Read these off the matrix that follows.
1) Which number is the entry just right of 44?
2) Which number is the largest entry?
[[19, 0, -20, -7, -1], [-3, 0, 10, -13, 0], [27, -5, -30, -43, -1], [0, 4, 5, 16, 0], [-30, 7, 44, 25, 0], [27, -6, -30, -50, -1]]
1) 25
2) 44

Read these off the row that follows.
1) Report the 2nd entry from the left.
2) Report the 2nd largest entry.
3) Report the entry just right of 37.
[ 10 -28  23  40  11  37  -7  28]
1) -28
2) 37
3) -7

x =
[[ -1.88 -14.35   1.08  -5.23   0.49  -6.28]
 [  0.87  15.54   1.92  16.21   1.24   1.52]
 [ -4.35   4.67   0.50  -1.25   2.03 -22.42]
 [  5.86  -7.52   0.60   1.90   1.64  19.02]
 [ -6.40  -2.67   1.85   0.59   0.99 -17.79]
 [  6.29 -24.34   2.12 -17.79   2.03  -0.35]]
The entry directly above 1.24?
A: 0.49
The smallest entry in the first column is -6.40
The entry in the top-left corner is -1.88
The top-right entry is -6.28
The bottom entry of the column that holds the largest entry is -0.35
The largest entry in the last row?
A: 6.29
The third entry on the diagonal from the top-right corner?
A: -1.25
The entry just right of 5.86 -> -7.52
The entry directly below -14.35?
A: 15.54
The entry directly above 16.21 -> -5.23
The entry directly below 1.92 -> 0.50
The entry directly above -4.35: 0.87
The largest entry?
A: 19.02
The top entry of the column that holds the smallest entry?
A: -14.35
The entry directly below -5.23?
A: 16.21
The entry just right of 1.24 -> 1.52
The entry directly above the smallest entry: -2.67
The smallest entry in the last row?
A: -24.34
The entry just left of 1.90 -> 0.60
The third-last entry, reading row by row?
A: -17.79
The entry just left of the largest entry: 1.64
The entry directly above 0.50?
A: 1.92
The entry just right of the smallest entry -> 2.12
The largest entry in the first row?
A: 1.08

data =
-19 33 -25 42 -27 25
-51 13 -14 8 -45 12
-48 18 -17 14 -43 14
-56 0 -4 -14 -43 1
55 5 0 20 40 3
45 21 -12 40 27 15
-45 -21 12 -40 -26 -15
52 -12 12 -5 44 -10
12 -34 26 -45 22 -26
-53 -11 4 -28 -36 -7
-43 -23 14 -41 -24 -16
56 -1 4 12 43 -1
28 30 -21 49 9 22
-11 -35 24 -51 5 -25
Rows and columns are numbered from 1.
The entry in the bottom-right corner: -25
Report the entry in row 2 and column 2.
A: 13
The bottom entry of the column that holds the largest entry is -11
The entry at row 1, column 2 is 33
The entry just right of the largest entry: -1
Report the top entry of the column that holds the smallest entry.
A: -19
Report the entry directly above -24.
A: -36
The entry at row 3, column 1 is -48
The entry at row 3, column 3 is -17
Report the entry at row 2, column 1.
A: -51
Report the entry just right of -40.
A: -26
Report the entry directly below 55.
A: 45
The entry just right of -35 is 24
Report the entry in row 1 and column 3.
A: -25
Report the entry just right of 43.
A: -1
The top-right entry is 25
Report the entry directly below the largest entry.
A: 28
Report the entry directly above the largest entry.
A: -43
Report the entry at row 2, column 3.
A: -14
Report the entry just left of 44.
A: -5
Report the minimum.
A: -56

B =
 17   22  -23   17   -6   17   -7   -4    3   24   14  -21   16    5    5  -27
  3   -4  -13  -27    7  -36    0   17   -9   -9  -14  -35   29   35  -57   30
Counting starts at 1.
What is the entry in the bottom-left corner?
A: 3
What is the entry just right of -14?
A: -35
The entry just right of -57: 30
What is the entry just right of the largest entry?
A: -57
What is the top-right entry?
A: -27
The entry just left of the smallest entry is 35
The entry in row 1 and column 3 -> -23
What is the entry just left of the largest entry?
A: 29
The top-left entry: 17

a = array([557, 898, 278, 138, 524, 582, 451, 446, 883, 624])
The last entry: 624
The first entry: 557
Find the second largest entry.
Answer: 883
The third entry from the right -> 446
The 2nd entry from the left -> 898

Questions about the matrix below.
1) Find the smallest entry.
2) Find the entry just left of 5020.
3) Find the entry just right of 8071.
4) Find the entry just right of 8876.
5) Find the maximum.
6) Find the fifth entry in reading order.
7) Find the entry just right of 3026.
8) Find the entry just left of 5729.
[[3930, 3340, 6120, 3186, 4890, 4972, 7226, 6318, 2577, 4955, 3288, 5058, 8071, 3180], [4577, 3026, 5729, 2829, 4890, 4960, 7503, 5638, 2105, 4944, 2942, 5020, 6536, 4273], [6555, 5369, 4088, 5378, 4946, 4942, 5021, 3763, 5488, 4889, 5366, 4869, 1963, 7623], [6551, 8063, 4021, 8280, 4996, 4936, 2410, 3827, 9357, 4870, 8109, 4797, 1962, 7648], [6108, 7728, 4409, 7919, 4988, 4935, 2772, 4214, 8876, 4884, 7762, 4804, 2967, 6904]]
1) 1962
2) 2942
3) 3180
4) 4884
5) 9357
6) 4890
7) 5729
8) 3026

m =
-6 29 0 -1 17 -13 26 2 -2 -37 -12 27 2 27 -6 -15
36 2 -2 21 7 21 14 -1 0 -7 -26 20 -2 14 -7 -22
-5 -17 2 -9 -29 5 -18 -1 -1 12 8 -26 1 -15 -8 36
32 1 2 23 -12 -25 -7 1 -3 -5 -16 -10 -1 -5 -8 -58
Indices start at 1.
Read off the top entry of the column that holds the smallest entry.
-15
Read off the entry in row 1 and column 1.
-6
The entry in row 3 and column 3 is 2
The minimum -> -58
Read off the entry at row 3, column 2.
-17
Read off the entry just left of -58.
-8
The entry at row 3, column 1 -> -5
The bottom-left entry is 32
Read off the entry directly above -25.
5
Read off the entry just left of 5.
-29
Read off the entry in row 1 and column 3.
0
The entry directly below 26: 14
Read off the entry at row 2, column 1.
36
Read off the entry just right of -25.
-7
Read off the entry in row 2 and column 2.
2
The entry in row 1 and column 2: 29
Read off the entry directly above the smallest entry.
36

W = (-18, -19, -50, -37, -8, 43)
The entry just left of 43 -> -8
Which number is the entry just left of the smallest entry?
Answer: -19
